Each row below holds a small network's activations on one input, seen along a few directions.
Each table varies a few parts of the input and shows all the possible inputs, shuffled.
Descriptions start from the smaller parts, as in this example, which fits no table here: line(4) and (point or line(11) or (values(3) and ring(8))).
Shared parts are said once, and a part with two or three values counts as separate values.
(in the rows, 128 means zero)

Other details of the inputs vary at random and push rows far along two fixed directions, the same in every table; ignore that.

Rows:
x1: [115 136 127 126 125 127 142 138 135 141 125]
x2: [118 140 117 125 125 128 132 132 143 131 120]
x3: [163 128 122 172 160 143 100 102 114 170 111]
x4: [124 125 127 125 128 130 128 133 134 124 136]
x5: [123 125 123 119 125 126 118 127 129 121 126]
x6: [120 119 132 123 125 123 128 130 121 132 131]
x7: [133 126 125 121 124 128 136 123 132 122 127]
x8: [133 127 131 126 128 123 139 133 129 125 133]
x9: [118 119 124 122 126 131 128 127 125 124 129]
x10: [127 121 131 125 131 124 139 133 131 128 134]
x11: [121 125 127 125 127 127 123 134 131 124 136]
x12: [128 125 124 122 119 121 124 126 126 123 129]
x13: [128 125 123 119 130 131 129 123 136 120 124]
x14: [122 138 125 126 121 125 143 138 134 140 124]
x15: [113 137 120 126 127 131 137 135 139 137 125]
x16: [120 119 125 121 129 132 132 124 128 125 127]
x17: [124 123 122 120 124 130 123 126 129 119 123]
x18: [122 122 133 125 125 122 129 137 127 129 136]
x19: [120 118 131 124 125 127 133 129 121 129 128]
x20: [126 123 123 120 128 131 126 123 132 120 121]
x21: [132 129 125 126 120 121 124 132 131 122 133]
x22: [126 121 130 123 121 125 134 129 120 126 128]
x23: [126 124 129 123 119 119 128 132 124 128 135]
x24: [123 123 127 126 132 132 135 126 136 123 131]
x25: [126 120 133 126 130 127 140 128 132 130 130]
x26: [134 130 125 126 125 123 134 130 134 118 131]
x27: [134 131 126 126 121 124 128 132 134 121 133]
x28: [125 119 132 122 130 129 140 126 128 131 129]
x29: [128 121 130 121 124 126 138 126 123 127 127]
x30: [117 125 126 123 125 127 122 131 127 124 135]
x31: [125 124 124 125 133 128 133 131 135 123 134]
x32: [125 123 131 121 121 121 129 130 120 128 131]
x33: [120 121 131 124 124 122 127 132 124 131 135]
x34: [127 126 122 123 125 124 118 132 136 121 130]
x35: [132 124 132 125 126 125 141 128 131 127 130]
x36: [167 131 118 169 156 134  96 110 123 160 111]
x37: [124 126 122 121 123 125 116 129 132 121 130]
x38: [132 128 132 126 123 124 133 135 129 126 135]
x39: [131 124 131 121 126 128 141 126 127 128 129]
x40: [128 126 131 125 121 120 130 136 126 126 136]
x41: [ 99 242 211 159 147 182 111 134  75  66 128]
x42: [129 125 124 123 129 129 129 124 140 119 125]
x43: [118 121 124 121 127 127 123 128 126 127 131]
x44: [169 128 118 173 147 133  95 104 109 168 108]
x45: [126 123 133 126 127 125 133 135 131 130 136]
x46: [130 124 125 121 122 127 134 123 128 120 125]
x47: [122 118 133 122 128 128 138 126 124 129 127]
x48: [129 127 123 123 126 127 122 132 139 120 130]
x49: [133 127 126 125 124 125 136 125 136 120 128]
x50: [161 146 115 174 146 133 106 114 123 177 104]
Description of these inputs: ring(5) and (point or ring(9)).
The inputs of x16 and x29 match in every part but the ring(5) part. If x4 is changed in the same way as x16 into x29, which row does it become? -> x38
The inputs of x43 and x12 match in every part but the ring(5) part. If x11 is changed in the same way as x43 into x12, which row does it become? -> x21
Change only the ring(9) part in x18. List by row number the other rows that result. -> x6, x10, x19, x25, x28, x33, x45, x47
Which other rows agree with x34 in the ring(5) part? List them by row number. -> x2, x5, x13, x17, x20, x36, x37, x42, x48

Rows:
x51: [ 97 147 124 109 110 133 143 147 148 101 134]
x52: [102 118 147 101 130 141 157 129 126  95 133]
x53: [162 104 129 157 158 140 116 107 111 147 120]
x54: [103 145 142 111 118 128 169 140 138 108 133]
x55: [122 233 199 186 155 179  74 130  58  98 116]
x56: [142  99 119 144 138 126 118 113 118 176 114]
x57: [ 98 138 136 110 113 128 167 149 138 116 138]
x58: [152 125 100 151 135 124 115 116 145 156 111]
x59: [118 151 123  96 110 134 155 134 145  94 123]
x60: [114 119 148 103 104 119 147 134 121  96 155]
x61: [ 96 126 151  99 124 140 155 128 126 105 134]
x62: [139 110 104 149 141 114 133 126 136 183 128]
x63: [116 125 133 100 117 128 128 129 133  73 147]
x64: [112 116 125  94 126 133 134 129 138  73 137]
x65: [138  25  49  69  78  59 127 138 172 144 149]
x66: [ 87 148 126 104 116 136 132 154 145 111 140]
x67: [138 117  91 147 137 116 110 124 147 169 124]
x68: [154 111 111 150 156 139  97  99 127 143 109]
x69: [157 132 105 155 134 129 118 113 140 150 102]
x70: [166 119 117 156 135 122  83 105 117 144 129]
x71: [109 120 143  99 102 114 143 147 115 104 151]
x72: [ 88 137 137 104 118 130 157 158 136 127 145]
x73: [118 148 139  99 115 131 177 134 134 107 127]
x74: [141 242 203 187 167 176  90 135  97  94 122]
x75: [158 121 116 155 137 122 141 115 132 166 105]
x76: [144 106 121 149 137 113 113 121 111 177 117]
x77: [143 119 110 149 136 117  88 117 119 161 112]
x78: [ 96 132 135  95 121 139 134 124 138  92 130]
x79: [142 122 116 151 142 135  91 108 121 158 106]
x80: [168  96 125 154 143 125 114 107 115 152 131]
x81: [122 143 154 111 118 116 159 156 145 103 149]
x82: [152 100 117 149 125 111 111 128 106 173 126]
The inputs of x75 and x69 match in every part but one. If x81 is changed in the same way as x75 into x69, which row does it become? -> x74
What is each input in this table made of? -> values(2) and (point or line(6) or ring(9))
Change only the values(2) part in x57. List by row number the other rows that result. -> x51
Change only the ring(9) part in x56. List by row number the other rows that result. -> x52, x53, x60, x61, x71, x76, x80, x82

Rows:
x83: [117 130 124 128 122 127 142 135 133 130 127]
x84: [116 118 121 116 121 123 119 135 125 123 134]
x85: [143  78  81 127 115  99 133 128 149 175 127]
x86: [121 140 142 128 130 129 142 139 124 133 135]
x87: [128 134 140 129 125 130 115 130 113 107 136]
x88: [125 121 124 117 118 118 140 142 138 134 130]
x89: [131 124 130 122 121 120 121 127 133 110 136]
x90: [127  97 134 108 125 128 135 112 117 119 133]
x91: [131 124 131 123 131 132 124 123 121 102 127]
x92: [186 123 119 187 165 137  79  94 106 164 105]
x93: [148  50  62 107 110  83 116 126 162 173 134]
x94: [168 152 143 193 166 144 100 114 103 185 111]
x95: [123 100 100 106 107 104 149 134 152 139 128]
x96: [121 132 138 130 130 129 148 138 132 132 132]
x97: [131 116 122 115 115 113 120 130 133 118 143]
x98: [124 127 127 118 119 120 138 141 134 133 131]
x99: [116 143 137 128 126 130 113 133 128 120 134]
x100: [125 140 136 126 124 127 138 136 131 128 122]
x101: [123 144 142 132 137 143 148 130 130 127 130]
x102: [119 145 130 131 129 142 141 127 130 124 125]
x103: [124 136 139 127 137 133 149 133 133 129 126]
x104: [158  40  66 106 107  82 119 122 150 161 137]
x105: [117 129 130 124 127 131 118 132 127 115 128]
x106: [133 131 132 125 130 138 120 119 122 101 131]
x107: [171 145 126 186 153 135  94 109 108 188 103]
x108: [125 101 139 111 128 126 135 116 115 117 130]
x109: [116 120 121 116 121 122 118 135 128 123 135]
x110: [122 134 122 122 125 126 144 128 137 127 119]
x111: [123 139 135 124 121 125 136 138 128 131 126]
x112: [128 124 133 124 123 127 118 130 115 109 136]
x113: [119 116 124 123 123 121 154 137 139 138 135]
x114: [121 120 117 115 126 132 122 124 137 116 128]
x115: [121 143 132 125 133 142 117 123 131 112 127]
x116: [172 141 126 192 165 142  72 103 109 177 105]
x117: [122 158 137 132 130 144 137 123 126 121 120]
x118: [133 126 129 122 129 128 123 123 130 104 130]
x119: [121 140 136 131 134 141 150 128 131 130 132]
x120: [115 161 145 140 127 139 132 134 115 125 127]
x121: [118 166 142 139 134 151 136 124 120 118 122]
x122: [117 134 136 131 127 129 146 138 126 136 136]
x123: [118 121 115 119 115 119 145 134 140 132 127]
x124: [119 145 136 128 136 139 118 127 129 110 124]
x125: [119 138 131 124 132 132 120 127 137 114 126]
x126: [170 155 132 190 157 140  91 108 102 185 103]
x127: [128 135 130 121 127 134 141 131 138 125 124]
x128: [117 136 133 125 136 139 120 127 123 110 122]
x129: [132 127 133 125 124 126 119 128 126 106 135]
x130: [123 136 142 129 132 130 146 138 130 131 130]
x131: [167  90 125 159 145 123  97  99  99 176 119]
x132: [130 134 140 131 129 133 117 127 116 102 132]
x133: [124 145 134 127 130 132 140 128 131 124 116]
x134: [125 135 135 125 126 127 139 139 134 128 124]
x135: [120 148 135 126 133 142 117 122 134 113 128]
x136: [119 138 137 133 137 136 151 131 130 130 128]
x137: [130 133 135 124 123 126 116 130 119 110 140]
x138: [122 141 142 133 139 137 149 133 130 127 126]
x139: [126 133 135 123 133 135 149 130 136 130 130]
x140: [120 121 119 116 128 135 122 124 132 115 127]
x141: [126 132 127 120 126 125 143 133 139 127 120]
x142: [118 131 128 123 133 134 121 127 130 111 124]
x143: [123 139 133 123 120 124 135 138 128 132 128]
x144: [117 128 121 124 119 123 139 138 130 134 133]
x145: [130 126 131 122 119 120 118 130 129 114 141]
x146: [116 133 122 123 117 122 139 136 129 133 132]
x147: [118 125 122 118 120 119 117 134 136 126 137]
x148: [127 128 128 120 128 126 144 135 140 126 121]
x149: [125 156 139 130 130 143 137 124 127 122 119]
x150: [134 114 119 115 122 117 127 123 142 109 133]
x151: [135 127 127 120 126 133 122 119 131 104 134]
x152: [121 105 102 106 106 104 145 136 145 141 133]
x153: [120 127 134 126 126 124 146 140 131 137 136]
x154: [128 126 120 113 122 127 145 130 143 129 123]
x155: [128 133 138 127 125 129 115 130 113 108 138]
x156: [123 111 149 118 127 130 130 119 107 116 132]
x157: [135 122 122 116 122 127 124 119 139 107 136]
x158: [132 131 133 124 131 140 121 119 118 100 130]
x159: [116 131 132 125 129 134 118 131 122 114 126]
x160: [118 143 129 129 129 134 142 129 131 124 121]
x161: [118 148 135 136 135 140 140 130 126 123 120]
x162: [122 152 142 132 127 134 136 132 125 125 119]
x163: [119 128 133 125 126 124 146 140 129 137 137]
x164: [118 136 132 126 127 128 117 131 135 119 130]
x165: [118 132 129 123 124 127 115 134 129 121 134]
x166: [162  37  62 106 104  76 119 122 162 165 139]
x167: [129 130 139 129 128 133 119 127 114 103 131]
x168: [122 104 142 113 122 123 129 121 107 122 137]
x169: [119 150 136 132 122 131 133 133 122 129 126]
x170: [117 126 129 125 124 123 147 139 129 138 138]
x171: [166 132 123 186 160 140  73 107 101 178 108]
x172: [116 124 126 120 123 126 117 135 127 121 133]
What is each input in this table made of? -> line(5) and (point or (values(2) and line(4)) or ring(9))
The inputs of x171 and x159 match in every part but the line(5) part. If x165 is changed in the same way as x171 into x159, which row does it become? -> x116
The inputs of x104 and x167 match in every part but the line(5) part. If x152 is changed in the same way as x104 into x167, which row does it become? -> x95
Change only the values(2) part in x164. List by row number the other rows that result. -> x89
Change only the values(2) part in x125. List by row number the other rows that result. -> x150
Change only the line(5) part in x134. List by row number the other rows that result. -> x88, x98, x127, x148
Change only the line(5) part in x113. List by row number the other rows that result. -> x119, x122, x136, x170

Rows:
x173: [104 175 151 119 121 136 150 150 141 101 133]
x174: [162 128 131 159 135 117 109 127 124 160 130]
x175: [165 126 119 153 135 124  90 108 117 135 122]
x176: [ 96  82  87  69  98 106 150 137 176  94 136]
x177: [108 171 140 116 122 143 141 146 139  88 135]
x178: [113 155 161 114 138 157 176 123 128  89 121]
x179: [123  19  60  58  71  49 175 156 179 154 154]
x180: [ 84 165 152 120 121 147 153 146 121 111 132]
x181: [108 170 139 112 119 143 131 130 137  79 126]
x182: [149 128 108 157 136 118 129 130 133 183 111]
x183: [169 103 139 150 152 134 137  99 110 147 120]
x184: [165 127 121 156 138 123  99 122 120 145 131]
x185: [ 89 156 147 107 127 152 131 135 124  94 123]
x186: [154 109 118 152 143 128  88 110 116 135 122]
x187: [141 109 127 149 143 125 101 114 105 163 127]
x188: [145 114 129 157 134 125 111 121 105 170 129]
x189: [ 81 159 150 113 131 147 142 138 122 105 131]
x190: [148 107 123 144 140 130  91 112 107 151 120]
What is each input in this table made of? -> values(2) and (point or ring(8))
The inputs of x179 and x182 match in every part but the values(2) part. If x186 is changed in the same way as x179 into x182, which row does it become? -> x176
